Each row below holds a small network's activations on one record, seen along a few directions.
After each row come some of the record's fields: B, E, F, C, Y, J, L.
A field that a record lacks is written none.
The largest differences between rows may come from other fields.
(in the rows, 500 means zero)
Strong random noise was added to every row along 3 fixed directions; ignore it. To show where, here is one row again and again, with new noise each time:
[500 394 534 560 474 406 340 496 629 439 503 419 368 539 455 547 414 582
 433 614 502 421 441 413]
[399 441 477 477 521 374 465 450 244 463 392 446 415 608 610 623 367 713
 557 440 492 447 540 355]
[418 476 462 476 521 374 467 482 359 488 444 432 437 562 560 597 475 658
 530 465 525 479 525 389]
[372 607 369 387 586 360 633 496 173 558 426 459 530 558 656 628 643 677
 655 337 521 601 644 386]
[407 340 542 540 448 355 302 454 431 431 430 382 354 574 476 587 282 693
 387 531 599 322 378 385]

[516 534 520 584 533 435 463 539 612 507 507 559 524 549 523 501 482 345
 670 602 159 421 534 510] : B=b2 E=none F=none C=none Y=none J=j1 L=l2
[549 398 593 551 444 381 302 561 819 429 545 415 412 528 420 529 421 421
 443 704 414 403 412 479] : B=b2 E=none F=none C=none Y=none J=j1 L=l2
[519 542 424 424 594 454 642 460 353 455 469 520 451 583 678 628 575 571
 672 443 416 726 725 359] : B=b1 E=none F=none C=none Y=none J=j2 L=l1
[286 579 393 438 479 380 519 486 197 626 455 418 637 450 488 530 574 604
 450 301 743 424 423 505] : B=b2 E=e1 F=f3 C=c2 Y=y1 J=none L=l1
[501 547 487 468 448 576 490 539 593 567 566 464 553 392 417 383 644 499
 399 498 659 520 430 557] : B=none E=e1 F=f3 C=c2 Y=y1 J=none L=l1
[471 462 530 525 536 359 417 508 567 431 489 421 383 515 438 572 543 550
 423 523 543 460 437 482] : B=none E=none F=none C=none Y=none J=j2 L=l2
[483 382 618 613 462 449 306 496 591 433 453 495 428 591 448 495 221 444
 488 615 307 274 379 520] : B=b2 E=none F=none C=none Y=none J=j2 L=l2
[377 645 374 361 519 421 618 570 326 615 507 466 640 465 532 541 735 523
 532 300 649 552 526 542] : B=b1 E=e1 F=f3 C=c1 Y=y3 J=none L=l2
[564 390 587 590 498 540 429 481 624 384 491 498 371 524 433 499 383 517
 391 599 462 463 469 516] : B=none E=none F=none C=none Y=none J=j2 L=l1
[408 486 487 461 496 400 465 487 404 522 473 454 509 511 488 557 484 521
 457 429 591 421 423 522] : B=b2 E=e1 F=f1 C=c2 Y=y1 J=none L=l2
[468 446 527 517 436 498 388 512 560 508 512 481 496 531 463 498 385 479
 448 514 517 355 411 535] : B=b2 E=e1 F=f3 C=c1 Y=y3 J=none L=l2
[489 647 433 442 510 528 597 538 465 578 513 533 629 444 558 449 694 458
 620 434 474 636 597 508] : B=b1 E=e1 F=f3 C=c2 Y=y1 J=none L=l2
[532 507 558 607 576 499 498 527 636 494 553 505 479 444 336 425 563 371
 387 540 453 460 431 610] : B=none E=none F=none C=none Y=none J=j2 L=l2
[564 636 398 400 524 549 646 520 527 563 563 538 594 474 605 522 724 477
 633 474 549 731 642 456] : B=b1 E=none F=none C=none Y=none J=j2 L=l2
[518 528 541 533 471 543 434 592 742 525 596 475 533 398 315 374 640 362
 359 526 572 420 336 698] : B=none E=e1 F=f1 C=c2 Y=y1 J=none L=l1
[470 467 504 473 540 465 533 456 306 473 444 480 454 577 571 579 395 598
 507 427 531 458 512 453] : B=b2 E=e1 F=f1 C=c2 Y=y1 J=none L=l2
[378 375 586 555 456 391 355 482 365 447 406 420 428 525 386 513 283 595
 312 434 618 241 287 522] : B=none E=none F=none C=none Y=none J=j2 L=l2
[410 446 546 427 468 485 504 453 249 503 406 475 494 528 519 510 378 633
 405 371 672 390 398 517] : B=none E=none F=none C=none Y=none J=j2 L=l2
[288 482 445 428 370 418 414 471 164 580 413 432 617 522 568 523 347 645
 503 313 691 319 394 449] : B=b1 E=e1 F=f3 C=c2 Y=y1 J=none L=l1
[456 505 544 584 547 498 524 559 498 480 512 511 495 450 313 446 557 406
 327 391 538 316 347 703] : B=none E=none F=none C=none Y=none J=j2 L=l2
[476 537 519 531 519 434 462 551 632 517 546 437 501 407 339 440 661 434
 364 496 602 478 380 578] : B=none E=none F=none C=none Y=none J=j2 L=l1
[452 388 538 543 502 411 398 445 481 441 486 400 394 521 411 579 369 576
 305 514 674 395 387 471] : B=b2 E=none F=none C=none Y=none J=j1 L=l2
[526 438 555 565 419 624 398 441 529 504 481 519 496 501 479 398 293 507
 442 572 500 430 437 464] : B=b2 E=e1 F=f3 C=c2 Y=y1 J=none L=l2
[494 428 527 510 493 473 471 459 424 425 454 503 429 563 559 563 368 546
 522 487 454 478 530 427] : B=b1 E=none F=none C=none Y=none J=j1 L=l2
[576 481 434 496 505 451 479 502 637 460 563 474 449 546 598 593 547 515
 618 621 424 657 645 350] : B=b1 E=e1 F=f3 C=c2 Y=y1 J=none L=l1
[551 432 461 511 559 528 610 445 362 413 432 535 379 568 605 591 409 620
 546 488 418 622 696 328] : B=b1 E=e2 F=f2 C=c1 Y=y1 J=none L=l1
[585 548 543 576 481 657 532 534 564 500 494 678 593 498 534 380 462 344
 644 525 220 478 547 601] : B=none E=e1 F=f1 C=c2 Y=y1 J=none L=l2
[431 541 427 413 531 297 458 511 588 565 570 337 492 479 459 587 685 482
 449 517 688 582 460 424] : B=b2 E=none F=none C=none Y=none J=j2 L=l2
[528 392 547 534 398 471 286 495 744 473 541 419 425 501 438 501 385 543
 408 682 570 434 409 445] : B=b2 E=e1 F=f3 C=c2 Y=y1 J=none L=l1
[546 420 603 563 532 626 536 479 338 435 412 630 456 605 567 462 228 500
 571 487 233 362 536 550] : B=none E=e1 F=f1 C=c2 Y=y1 J=none L=l2
[554 518 581 547 456 668 471 498 519 492 460 597 566 470 507 350 380 451
 555 573 343 490 488 578] : B=none E=e1 F=f3 C=c1 Y=y3 J=none L=l1
[414 476 422 415 540 346 553 459 329 512 507 354 444 500 498 625 588 655
 375 394 812 553 468 390] : B=b1 E=none F=none C=none Y=none J=j1 L=l1
[499 520 554 508 518 526 539 559 453 481 464 509 534 455 425 445 519 512
 414 468 523 445 416 624] : B=b1 E=e1 F=f1 C=c2 Y=y1 J=none L=l2
[463 484 482 448 457 399 423 552 654 518 579 391 483 461 410 536 614 484
 385 502 688 467 401 523] : B=b2 E=none F=none C=none Y=none J=j1 L=l1
[541 466 554 535 556 560 567 452 325 453 436 610 484 566 594 509 341 518
 607 468 318 486 578 503] : B=b1 E=e1 F=f1 C=c2 Y=y1 J=none L=l2

Which values does each new row have?
[511 383 480 537 434 446 371 468 624 454 553 386 412 468 424 544 460 592
 333 583 737 497 409 409] : B=b1 E=e1 F=f3 C=c2 Y=y1 J=none L=l1
[480 478 530 550 544 434 475 569 558 483 520 484 485 481 370 520 508 448
 402 499 490 359 408 627] : B=b2 E=e1 F=f1 C=c2 Y=y1 J=none L=l2
[614 578 497 531 574 499 563 599 888 517 659 470 491 386 315 448 821 286
 394 604 523 602 471 641] : B=b2 E=none F=none C=none Y=none J=j2 L=l2
[405 490 478 416 493 392 515 488 213 508 401 448 529 556 595 562 418 653
 542 402 577 474 461 433] : B=b1 E=e1 F=f1 C=c2 Y=y1 J=none L=l2
[483 435 570 557 526 406 427 527 539 445 517 431 442 533 414 533 435 488
 392 518 520 364 387 553] : B=b1 E=none F=none C=none Y=none J=j1 L=l2
[502 499 503 541 415 527 375 491 592 554 506 555 573 583 605 479 336 422
 708 628 252 415 534 455] : B=b2 E=e1 F=f3 C=c2 Y=y1 J=none L=l2
[569 550 496 517 540 587 572 524 469 510 509 600 553 574 630 477 455 458
 713 544 218 561 662 485] : B=b1 E=e1 F=f3 C=c2 Y=y1 J=none L=l1
[706 511 583 575 553 771 618 507 644 443 515 675 473 493 498 373 458 377
 539 594 264 586 613 594] : B=none E=e1 F=f1 C=c2 Y=y1 J=none L=l2
[477 614 372 377 512 483 624 524 518 598 583 431 567 359 474 484 875 555
 434 415 802 722 546 491] : B=none E=e1 F=f3 C=c2 Y=y1 J=none L=l1
[411 516 498 447 466 467 482 490 287 540 426 507 552 573 618 507 389 556
 625 402 424 410 511 456] : B=b2 E=e1 F=f3 C=c2 Y=y1 J=none L=l2
[497 350 593 593 444 496 327 437 550 426 478 454 403 520 410 501 262 551
 333 574 592 338 334 507] : B=b2 E=e1 F=f1 C=c2 Y=y1 J=none L=l2
[532 474 548 510 518 645 568 435 325 480 445 562 478 517 547 429 367 568
 494 448 481 513 542 490] : B=none E=e1 F=f3 C=c2 Y=y1 J=none L=l1
[573 568 485 513 594 502 613 570 551 486 542 573 512 518 545 514 626 400
 647 511 261 571 620 547] : B=b1 E=e1 F=f1 C=c2 Y=y1 J=none L=l1
[506 461 497 496 470 533 455 466 547 512 549 451 475 462 457 478 492 540
 402 532 654 511 442 493] : B=b2 E=e1 F=f3 C=c2 Y=y1 J=none L=l1
[471 504 461 370 535 562 684 402 101 507 402 530 504 571 694 566 421 689
 570 328 614 609 632 383] : B=b1 E=none F=none C=none Y=none J=j2 L=l2
[563 459 525 587 562 478 503 517 601 412 517 561 417 561 520 540 478 420
 599 567 237 520 609 486] : B=none E=none F=none C=none Y=none J=j2 L=l1
[496 536 519 470 456 501 477 520 488 513 456 522 557 531 572 486 444 484
 605 519 395 506 539 460] : B=b2 E=none F=none C=none Y=none J=j1 L=l2
